A small network was shown many inputs. Here are its activations along a few directions, one row for each input.
Each table varies a few parts of the input and shows all the possible inputs, shuffled.
A made-up example of a description, with smaller parts first: one of 3 separate values, together with either a single point or one of 9 places around a ring or (one of 5 places around a ring, together with one of 6 places along a line).
Shared parts are said once, and a part with two or three values counts as separate values.

Other details of the inputs vary at random and push rows far along two fixed directions, the same in every table; ignore that.

Table:
r1:   1  14 -13 -11   2  16 -11 -23   0   8 -27  -4  48  16
r2:  19  23 -17   1  -8 -14  12   3  17   0   0  -6 -22  -7
r3:   6  14  -2   3  -5  23  11 -11  13   6 -38  -8  51  -9
r4: -22 -40  28  23  -6   7  -5  11 -34  14  28 -13 -38  10
r5:  18  11   3  11 -17  -6   3   2   0   1  11   9 -45  -3
r6:  16  22 -14  -8  -5   3  -4 -12  -5 -20  19  14   2  -4
r7:  13  27 -27   1  -7  -9   2  -3  -3  -9  23   3 -35   4
r8:  -6   5 -14   7   2   1   6  -9  -8   9  -2 -26   8   7
r9:   9  -3   0  -8  -7   5   3  -3 -16 -10  30   8  -3  -2
r10: -21 -47  30   6   3   8  -1  21 -31  -2  43  -2 -21   2
r11:  -1 -22  14 -10  -6  -1 -18   7 -23  -3  29  15 -23  17
r12: -52 -53  30   3  26 -22  -6  28  -7  12  15  12 -23   1
r13:   6  22 -17 -17   6   7   3 -17  25   8 -47 -11  55   5
r14:   4   4  -7  13  -2   4  13   3  17  13 -25 -28   6  -3
r15:  19  32 -12 -12  -2  -6 -11 -14  25  -6 -29  22  11   1
r16: -25 -18  10  31   4  14   1 -14 -22  26 -24 -28  21   5
r17: -15 -25  16  20  -7   9   6   0 -24  22   6 -26  -1  10
r18:  -1  21 -28   9  -2   3   5 -19   4  10 -23 -32  29   6
r19: -12 -15   8  -6   2  16  -6 -15 -18  16 -19 -13  45  19
r20:  14  -1   2 -12  -2 -10   4  29   4 -25  48  30 -53 -15
r21:   8   9   2  16 -11   7   9  -2   5  14 -16 -15  -7  -1
r22:  16  23 -18   7  -1  -7   9  -5  18   1 -14 -11 -12  -8
r23:  -5  -8  -5 -19  11   4  -4  -5  -6   5   0  -5  23  13
r24:  12  18  -7  -3   2  -3   7   1  19 -12  -9  15   6 -18
r25:  36  21 -14 -34  -5 -26  -8  10  18 -28  32  33 -46   1
r26: -28 -33  26  17   2   9  -7  18 -24  -1  20   5  -5  -1
r27: -47 -37  15  30  24 -16   9   7 -11  21  -1 -16 -18 -10
r28: -18 -23  27  21  -4  23   3   1  -7  16 -30  -5  36  -8
r29:   5  10 -24   5   7  14   9 -23  -4  12 -18 -41  35   4
r30:  -1  -3  12  -3  -2  13  -7  -5   7  11 -33   4  22   8
r31:  42  34 -25  -4 -11 -15   2  -5  11 -17  18   6 -44  -7
r32: -50 -40  22  15  28 -13   9  13  -9   6   7   4   3 -19
r33:  20  28 -11  14 -14  -7   1  -8  16  -1 -10   1 -27  -6
r34:   0  -1   4  -1   6   4  11   7  13  -2  -8  -1  16 -13
r35:  -5  11 -18  -6   9  17  10 -18   0   3 -20 -18  59  -5
r36:  19  33  -9  -4  -8  -6   1  -2  21 -22   3  28 -11 -15
r37:   2  -5  11 -13   3 -17  -9  11  13  -7  -2  22 -18   0
r38: -20 -35  16  -6   8   4  -5   5 -18  12   8 -12  13  15
r39:   1  -3   8   4   0  12   7   1   8   0 -15  -9  28  -9
r40:  14   4  14 -16  -7 -17 -16  18   9 -17  27  44 -59   5
r41:   9 -10   0 -21   1  -5 -10  -3 -13  -7  22   5  -5  14
r42: -18  -9   6  22 -10   6  -4  -7 -19  13   2 -23   0  13
r43: -28 -33  34  34  -6  -9   4  31  -7  15  13   0 -58  -4
r44:   0  -6  -7  -6  10  16   8  -3  -6  -3   4 -16  33  -4
r45:  17  30 -11  17 -11  -7   6  -5  18   4 -19   3 -20 -11
r46: -20 -23   2  17   2   4   9   1 -19  22   0 -37  10   7
r47:  30  35 -14 -25  -4 -26 -11  -3  24 -24   5  39 -29  -3
r48: -37 -47  35  16   6   5  -2  24 -26   0  31   4 -17  -2
r49:   0  -5  -2  -6   3  -6   2   2  -8 -14  27  10  -5  -8
r50:  25  15  -2 -22  -9  -5  -9  12  14 -12   6  26 -23   7
r51: -14 -26  11  17  -4   6   7   0 -23  21   9 -30  -1   8
r52:  14  23 -12   8  -4 -13   4   0  19  -3  -9   0 -27 -10
r53:  21  18 -14 -10  -9   7  -2 -13  -9 -17  19   9   7  -2
r54: -20 -20  30  23  -3  11   0   6   2   7 -23   0  20  -9
r55:   9  10 -16 -24   5  -9 -13  -4   0 -10  10  16   0  10
r56:  27  33 -12 -16 -11 -23   5   5  22 -32  34  45 -48 -20
r57: -17 -18   9  -6  11   5 -11   2  -7   5  -7   3  13  12
r58:  19  33 -19 -11   1  -3   8  -5  24 -17 -11  10  17 -18
r59:  29  25 -16 -22  -2  -3 -10  -8  19 -11 -19   8  15   5
r60:  -1  11  -5 -11   7   4   0  -8  24   9 -50  -8  49   3
r61:   9  11 -18 -26   7  -5  -8  -8   0  -8   1   3  17  11
r62:   0  15 -11 -10   8  12 -13 -22   1   3 -31  -3  45  13
r63: -23 -38  17   1   9   7   1  24 -22  -3  31  -9  -2   0
Description of these inputs: one of 3 separate values, together with either a single point or (one of 2 separate values, together with one of 10 places around a ring).
The inputs of r39 and r31 match in every part but the choice among 3 separate values. If r56 is changed in the same way as r39 into r31, which row does it become? -> r43
The inputs of r19 and r9 match in every part but the choice among 3 separate values. If r38 is changed in the same way as r19 into r9, which row does it become? -> r44
Change only the choice among 2 separate values in r37. List by row number the other rows that result. -> r55
Change only the choice among 2 separate values in r29. List by row number the other rows that result. -> r14
Change only the place on the ring of 10 in r16. List by row number the other rows that result. -> r4, r7, r8, r17, r18, r29, r42, r46, r51

Table:
r64:   1  -4   4   5 -11   7  -1   4  -8   2   0  -4  -1   7
r65:  -9  -4  -2   7  -2  17   5 -10   2  24 -29 -24  34   8
r66:  17  21 -24  -7  -6  -6   0  -7   5  -2   1  -3  -1   3
r67: -21 -27  26  27  -1   0  -1  13   1  19 -11  -7 -27   0
r68: -14 -19  18   8   2  11   5   7   2  13 -12  -4  17  -3
r69: -14  -2  -7   8   5   8   5 -11  -8  12 -21 -24  31   4
r70:  15   4   1  -9  -6   0  -6   2   5  -3  10   9 -22   6
r71:  14  19 -10 -10  -6   2  -9  -5  15 -12  -5  15   2   3
r72:  18  18 -19  -5  -2  -6   3  -7   9 -10   3  -3   2  -7
r73: -20 -19  10   8   8   9   2   0  -7   7  -6  -4  24  -4
r74:   4  -5  10   2  -6   0  -4   7 -10 -15  33  14 -32  -5
r75:  18  21 -14 -10  -8  -3   2 -11  -8  -5   8   3   2   3
r76:  13  19 -16 -14  -1 -13  -2  -3  12  -9  -4   9   2  -2
r77:  -7 -20  14   8  -2   2  -3   6 -18  -4  24   8 -19  -6
r78: -11 -14  20  21  -1 -13   8  25   5   2   7  10 -39 -14
r79:  -2  -4   2  -4   7  -5  -1   4  -1   6  -4 -10  -1  10
r80:   1  -9  13 -13  -3 -12  -8  14  -5 -10  33  24 -35   5
r81: -11 -10   2  -7   6  -5  -2   3  -1   0   3   6  -2   3
r82:  14   5  -3  -4 -12  -4   0   5  -3  -2  16   6 -21   5
r83:  17  21 -15  -5  -9   3  -2 -12  -2  -6   3   4   1   5
r84:  10   9  -7  -5   3  -1  -2  -6   2   2 -19 -10  15   3
r85:   8  -9  13  -4  -8  -6 -13  15  -9 -11  28  19 -45   6
r86:  -1  11 -12  -1   7  -1   7  -8  -1  -3  -5 -15  18  -6
r87:  14  23 -23  -9  -1  -5   4  -9   6  -3   4  -6  -1   6
r88:   2  11   1  -6   0   4  -3  -6   4  -3 -15   5  21   4
r89: -26 -29  15  14   5   5  -2   8 -23   9   9 -10  -5   6
r90:  -9  -6   1   9   2  17   7 -10   6  16 -26 -23  37  -3
r91:  -5  -7   3   3   4  16  -3  -7   5  21 -36 -19  35  10
r92: -3 -7  6 -6  0 -3 -1  8  9  5 -6  3  3  4
r93:   9  11  -1  -2   0   9  -6  -9  -3  -1 -15  -2  17   7
r94: -10  -9   3  -6   7 -10  -2   7  -1  -1   2   4  -3   3
r95: -16  -6  -3   5  12  12   7  -9  -1   6 -21 -11  38  -8
r96: -20 -31  30  12   2  10   0  19  -8   3   5   3  -7  -4
r97:   4   5  -7  -4   5   6  -9 -12  -6   2 -10  -3  18   7
r98:  10   4  -6  -8   2 -12   5   7   9  -9  14  10 -11  -9
r99: -7 -7  0  3  5 -1  2  1 -7 -4 10 -6 -1 -3
r100:  -9 -22  13  14  -4  14   6   0  -1  11 -12 -15  20  -3
r101: -9 -8 -1 -2 10 -6  7  7  0 -1  4  0  5 -6
r102:  14  34 -21  11 -11  -6   7 -10  19   3 -13  -4 -15  -4
r103:   7   2  -6 -10   5 -11  -6   3  -2  -5  16   5 -22   5
r104:   8   3   1 -10  -8  -5  -5   5   9  -7   9  18 -17   2
r105: -13  -2   1   4  12   7  12  -4   4   8 -25 -16  36  -7
r106:  14  18 -15  -5  -2  -4   0 -13  -5 -14  12   3   4  -8
r107:  14   7  -1 -12  -3  -3  -7  -3  -5  -6  13   9 -13   8
r108:  15  21 -10  -7  -3   1   2  -7   4 -14   2  14   6  -9
r109:   9  20 -18 -16   5  -9   0  -7  18  -7  -3   6   2   3
r110: -26 -31  22   7  11   5  -7   6 -19  13   3  -8  -5   7
r111: -19 -32  28  17  -3  10  -2  14 -12   5   9  -5  -8   0
r112:   8  12  -3  15  -8 -12   7   2  11  -6   7   4 -33 -14
r113:  16  19 -16 -10   0   1   4  -3  17  -8  -1   9   4  -8
r114:   2   7 -12  -1   6   2  10  -8   5   1  -9 -16  18  -5
r115: -28 -30  24   7   7   3  -9   9 -16   5   5   4   0   3
r116:  16  20 -12 -11   0   1   3 -10   5 -12   6  13   8  -9
r117:  12  21 -19  -7  -5  -1  -3 -14  -6  -8  10   2   2   2
r118: -15 -14  21  15  -5 -17   0  21   7   5   1  12 -40  -5
The inputs of r107 and r80 match in every part but one. If r67 is changed in the same way as r107 into r80, which row does it become? -> r118
Describe the family of inputs behind these rows. -> one of 5 places around a ring, together with either a single point or one of 10 places around a ring
Start at r98 and move only the place on the ring of 10, one step at a time. The first step leads to r113. Which rows follow, in order? -> r68, r96, r108, r116, r73, r95, r101, r105
Change only the place on the ring of 5 in r110. List by row number the other rows that result. -> r81, r89, r95, r99

Table:
r119: -13 -20  21  17  -4 -12   3  23   3   7   6   1 -39  -2
r120:   6  -6  17   2  -9 -17  -3  24   6 -13  27  30 -60  -7
r121: -15 -23  29  19  -1   3  -1  17   4  11 -13  -1 -18  -1
r122:  18  29 -25  -7   0  -7   8  -9  13 -15   4   1  -1  -8
r123:  17   6   1 -13  -6  -7 -13   2  -3 -11  20  22 -30   7
r124: -26 -28  24  27   0   3   5  15  -5  17  -9 -11  -9  -3
r125:  20  14 -10  12 -20  -4   1   0 -11  -2  26 -12 -45   7
r126: -12 -21  24   5   0  -9  -3  23   3  -2  11  18 -28  -6
r127: -30 -36  20  11   4   8   0   9 -22  15   9 -14   7  11
r128:  33  51 -39  -8  -4 -10  11 -19  22 -15  -4   4  -2 -14
r129:  10   6  -9 -11  -4 -10  -8   0 -10  -9  29  14 -28   7
r130:  14   6   2 -21  -3  -7 -13   4  -3 -18  24  27 -16   3
r131:  -5   2   0  -2   2  22  -3 -19   3  14 -45 -14  59   7
r132: -22 -25  16  15   6   1   7  13  -7  10   5 -13  -9  -6
r133: -18 -17   4   3   8  15   3  -7 -18  11  -5 -20  36   5
r134:   1   7 -10  -9   9  20   0 -18  -2   1 -23 -15  56   4
r135:  35  42 -35 -33   0  -3  -3 -20  13 -22   3  15  21   0
r136: -17 -13  13  10   9   6   5   2   6  14 -26  -6  26  -9
r137: -21 -14   8  12  10   5   7  -1   2  13 -21 -12  28  -7
r138:   7  12 -18  -7   3   8  -3 -21   6  11 -32 -15  39   9
r139:  20  29 -33 -22   1  -3   1 -17   0 -17  13   2  16   3
Describe the family of inputs behind these rows. -> either a single point or (one of 2 separate values, together with one of 10 places around a ring)
Change only the place on the ring of 10 in r124. List by row number the other rows that result. -> r119, r120, r121, r122, r126, r128, r132, r136, r137
Change only the choice among 2 separate values in r138. List by row number the other rows that result. -> r119
